Each row below holds a small network's activations on one input, seen along a few directions.
Each table varies a few parts of the input and shows all the possible inputs, shuffled.
A made-up example of a description, with smaller parts first: one of 5 places around a ring, together with either a single point or one of 11 places around a ring or (one of 3 separate values, together with one of 4 places along a line).
Shared parts are said once, and a part with two or three values counts as separate values.
In the rows, 128 means zero.

Other details of the inputs shift rows strongly along three fixed directions, in all tables alike. That doesn't count.

A family of inputs:
x1: [215 136 139 115 129 132 107  90 138 121 114 166 137  71 156]
x2: [147 117 165 134  95 122  98 127 140 111 140 155 128  62 119]
x3: [ 63 142 119 117 150 143 103 159  97  61 144 114 140 139 152]
x4: [101 153 111 119 139 101 153  79 119  62 111 154  94  52  70]
x5: [ 80  65 155 171  90 128 181 135 148 147 126  73 124 201  64]
x6: [ 94 149  74 129 146 145 139 107 118 154 149  96 136 180 153]
x7: [155 134 121 117 146 138 120 101 116 123 115 118 147 128 164]
x8: [180 126 115 125 130 145 119 158 126 132 146 164 163 167 177]
x9: [127 141 139  97 144 127 133 152 114 141 144 158 128 110 143]
x10: [164  93 149 137  79 109 172 145 141 181 122  95 130 122 115]
x11: [199 182  83 163 196 104  72 144 157 190 134 170 119 108 141]
x12: [175 160  88 123 140 143 113 103 136 158 161 159 138 122 169]
x13: [ 62 137 117 106 155 153 125 142 109  77 131 163 121 181 120]
x14: [152 131 144 144 103  99 170  90 159 174 136 116 110  58  72]
x15: [105 111 153 110  70 112 173 127 146 167 102 104  93 111  77]
x16: [193 117 171 149 130 118 144 103 149 191 139 105 149  96 145]
x17: [157 154 124  91 129 131 121 150 118 164 141 167 135 123 185]
x18: [181 159 110 127 159 119 116 102 124 162 171 172 151  83 165]
x19: [157 101 176 141  66  94 176  65 162 142  70  85  96  56  57]
x20: [123 123 130 165 112 135 156  95 166 181 154 108 127 150  86]
x21: [138 124  91 165 202 119  84 214 110 145 124 125 137 227 165]
x22: [132 117 153 148  66 146 114 140 164 160 134 103 140 142 124]
x23: [146  88 159 148 104 107 172 148 135 171 139  97 136 124 109]
x24: [ 98 141 108 146 201 109  88 118 118  38  48 114  85 140  66]
x25: [151 168  90 118 139 127 135 104 128 142 141 139 129 105 151]
x26: [105 117 144 117 141 107 140  69 108  33  76 135 105  63  70]
x27: [190 144 123 149  95 134 139  95 175 204 148 141 136 117 124]
x28: [111 140 142 123 125 142  90 138 124  49 128 171 135  94 118]
x29: [ 27 137  91  96 140 167 132 143 105  64 109 130 111 223 117]
x30: [167 149 146 102 145 120 119 148 117 162 154 188 140  92 174]
x31: [117 117  98 103 134 131 126 134  96  38 108 165 119 133 132]
x32: [190 151 120 129 141 120 116  89 140 139 159 191 129  58 132]
x33: [ 86 111 144 146  74 138 137 148 143 171 134  49 132 162 133]
x34: [151 146 126 108 136 138 118  84 128  37  79 168 122  90 107]
x35: [182  97 151 132 117 107 132 130 127 118 138 177 134  85 125]
x36: [137 121 111 100 125 108 131 128  92  54  98 171 125  97 132]
x37: [ 36 164  51 107 169 156 149 120  96  73 128  84 116 189 124]
x38: [ 83 142 116 127 161 167 100 188 107 137 184  81 171 190 196]
x39: [ 62 128 119 108 100 128 109 128 107  47 100 114 114 110 112]
x40: [108 143 103  96 144 149 115 153 104 162 150 138 144 187 195]
x41: [128  94 173 161 104 129 158  82 164 135 105  90 122 130  63]
x42: [ 71 127 128  93 139 126 126 118 104  50 111 181  93 111  92]
x43: [ 56  99 145 173 113  99 134 164 160 199  75  76  58 197  33]
x44: [190 117 144 116  93  93 149 129 125 116 105 165 123  60 126]
x45: [122 141 128 109 175 132 133 109 105  58 110 125 131  96 122]
x46: [126 152 114 114 129 160  96 178 117 145 161 100 164 155 201]
x47: [ 57  97 155 198  90 103  98 174 170 167  88  34  85 175  44]
x48: [179 141 134 118 104 145  75 146 135 138 154 159 152  98 188]
x49: [ 73 105 136 134 133 142 146 152 122 212 167  84 141 220 156]
x50: [113  96 173 157  78 118 126 135 148 179 148  83 138 114 118]
x51: [173 125 143 134 124 140 147 118 146 193 129  72 149 138 154]
x52: [105 108 105 133 174 143 129 169  88 136 171 110 171 216 193]
x53: [160 109 148 132 126 101 150 141 115 121 132 149 136  95 133]
x54: [ 65 127 110  89 116 136 132 118 109  64  96 157  88 139  98]
x55: [173 129 133 132 174 153 105 113 124 141 158 133 161 144 182]
Each input here is: one of 5 separate values, together with either a single point or (one of 2 separate values, together with one of 5 places along a line).
- The inputs of x21 and x47 match in every part but the choice among 5 separate values. If x31 is changed in the same way as x21 into x47, which row does it become? => x48

A family of inputs:
x56: [179 118 124 155 152  99 113 103 126  68 112 169 122  73  94]
x57: [109  85 145 113  94 127 161 152 125 149 100  88 111 171 120]
x58: [113  76 174 139  90 120 172  68 134  82  99 104 126 100  74]
x59: [112 142 104 158 112 169 135 132 153 196 171  27 162 197 165]
x60: [149 142 132 135 201 140 101  99 127 101 108 149 130 137 127]
x61: [117 163 117 107 148 134 105  93 139 111 111 190  97 120  93]
x62: [178 114 179 118 116 115 123 163 129 204 170 144 146  75 166]
x63: [ 87 123 114 128  85 138 170  92 152 112 131 132 108 129  63]
x64: [213 129  97 143 135 108 131 146 130 199 138 140 136 137 168]
x65: [ 64 134 105 129 153 136 173 134 108 136 168  75 139 159 126]
x66: [194 142 156 153  93 116  71 171 162 190 130 130 151  90 162]
x67: [ 86 156 121 131 138 136 103  93 149 111  81  89  94 118  87]
x68: [ 59 148  96 110 134 181 111 126  99  94 150  65 162 197 193]
x69: [178 106 170 156 127 104 102 148 137 110 107 158 140 101 108]
x70: [ 57 124 137 131 142  98 129 176 102  95 120 121 110 128  98]
x71: [175 132 158 127  96 149  85 160 152 184 153 105 153 117 191]
x72: [ 69 147 131 120 176 110 139 109 118 126 115 113  92 120  89]
x73: [ 76 102 165 115  85 101 185  91 114 114 123 103 110  71  79]
x74: [134 131 139  97 108 151 103 145 125 107 143 197 123 114 145]
x75: [118  99 139 156 125 127 175  85 143  84 115  95 127 123  72]
x76: [141  88 144 125  79 131 188 116 135 217 134  69 147 184 157]
x77: [ 90  80 154 143 143 157 129 149 121 111 136  75 144 209 135]
x78: [227 123 138 131  89 108 179 112 154 209 130 128 136  91 136]
x79: [146 146  94 104 168 124  97 192  88  92 103 175 140 160 181]
x80: [119 163  75 120 202 115 103 158  85 102 171 159 141 120 169]
x81: [128 170  78  95 211 148 112 135  97 119 103 147 122 188 178]
x82: [161 141 106 129 107 102 114 105 146  97 123 217 100  56  85]
x83: [107 153 105  77 128 160 117 106  97  58 149 205 141 122 168]
x84: [ 92 103 151 152  71 117 132 152 158 154 118 137 104 155  70]
x85: [161 159  93 142 132 120  81 127 136 109 127 135 128  80 142]
- What do these inputs look like to the network? => one of 5 separate values, together with either a single point or one of 5 places around a ring
- The inputs of x64 and x80 match in every part but the choice among 5 separate values. If x81 is changed in the same way as x64 into x80, which row does it become? => x72
- Which other rows does x62 become when the choice among 5 separate values takes its other values? List them by row number. => x57, x71, x74, x77

A family of inputs:
x86: [ 79 129  71 150 178 170 115 130 113  85 144  89 145 222 155]
x87: [ 85 114 118 148  92 126 132 147 141 105  85  93 104 169  82]
x88: [117 124 116 119 142 153 169 125 122 169 136 107 142 213 157]
x89: [187 126 157 126 128 126 114 142 136 178 163 199 148 118 166]
x90: [159 146 147  85  87 123  95 135 124  97 122 171 145  55 164]
x91: [ 99  99 170 123  50 105 164 111 144 135 138 133 104  61  66]
x92: [171 166 103 110 159 113 114  99 129 138 107 184 105  55 134]
x93: [ 98 123 154 150  81 101 118 114 163 135  67  95  72  93  51]
x94: [ 94 102 149 117 117 118 158 142 108 114 142  73 134 123 127]
x95: [119  98 119 134  83  98 178  85 144 132  80 118  76 104  48]
x96: [128 141 129 181 142 145 121 111 162 200 150  62 147 174 129]
x97: [144 175 116 121 162 110  80 136 118 115 143 202 115  80 128]
x98: [186 126 147 110 171 111 109 141  95  92 122 186 152  92 172]
x99: [140  93 130 171 138 111 146 159 130 193 140  71 144 181 139]
x100: [111 145 118 133 186 110 115 144 106  93 109 116 115 109 112]
x101: [197 105 166 136  92 147 108 154 157 202 135 134 147 141 161]
x102: [100 135 113 109 165 155 119  96 107   8 105 154 133 135 117]
x103: [ 66 138 103  83 115 141 173 107 102  77 122 115 119 129 121]
x104: [ 94 153  95 103 161 184 107 127  97  70 177 108 176 169 193]
x105: [187 122 141 152 111 115 125 156 161 223 172 150 138 138 137]
- What do these inputs look like to the network? => one of 4 places along a line, together with one of 5 separate values
- The inputs of x89 and x91 match in every part but the place on the line of 4. If x101 is changed in the same way as x89 into x91, which row does it become? => x90
- Which other rows does x100 become when the choice among 5 separate values takes its other values? List them by row number. => x92, x93, x96, x97
- Which other rows does x87 become when the choice among 5 separate values takes its other values? List them by row number. => x86, x95, x99, x105
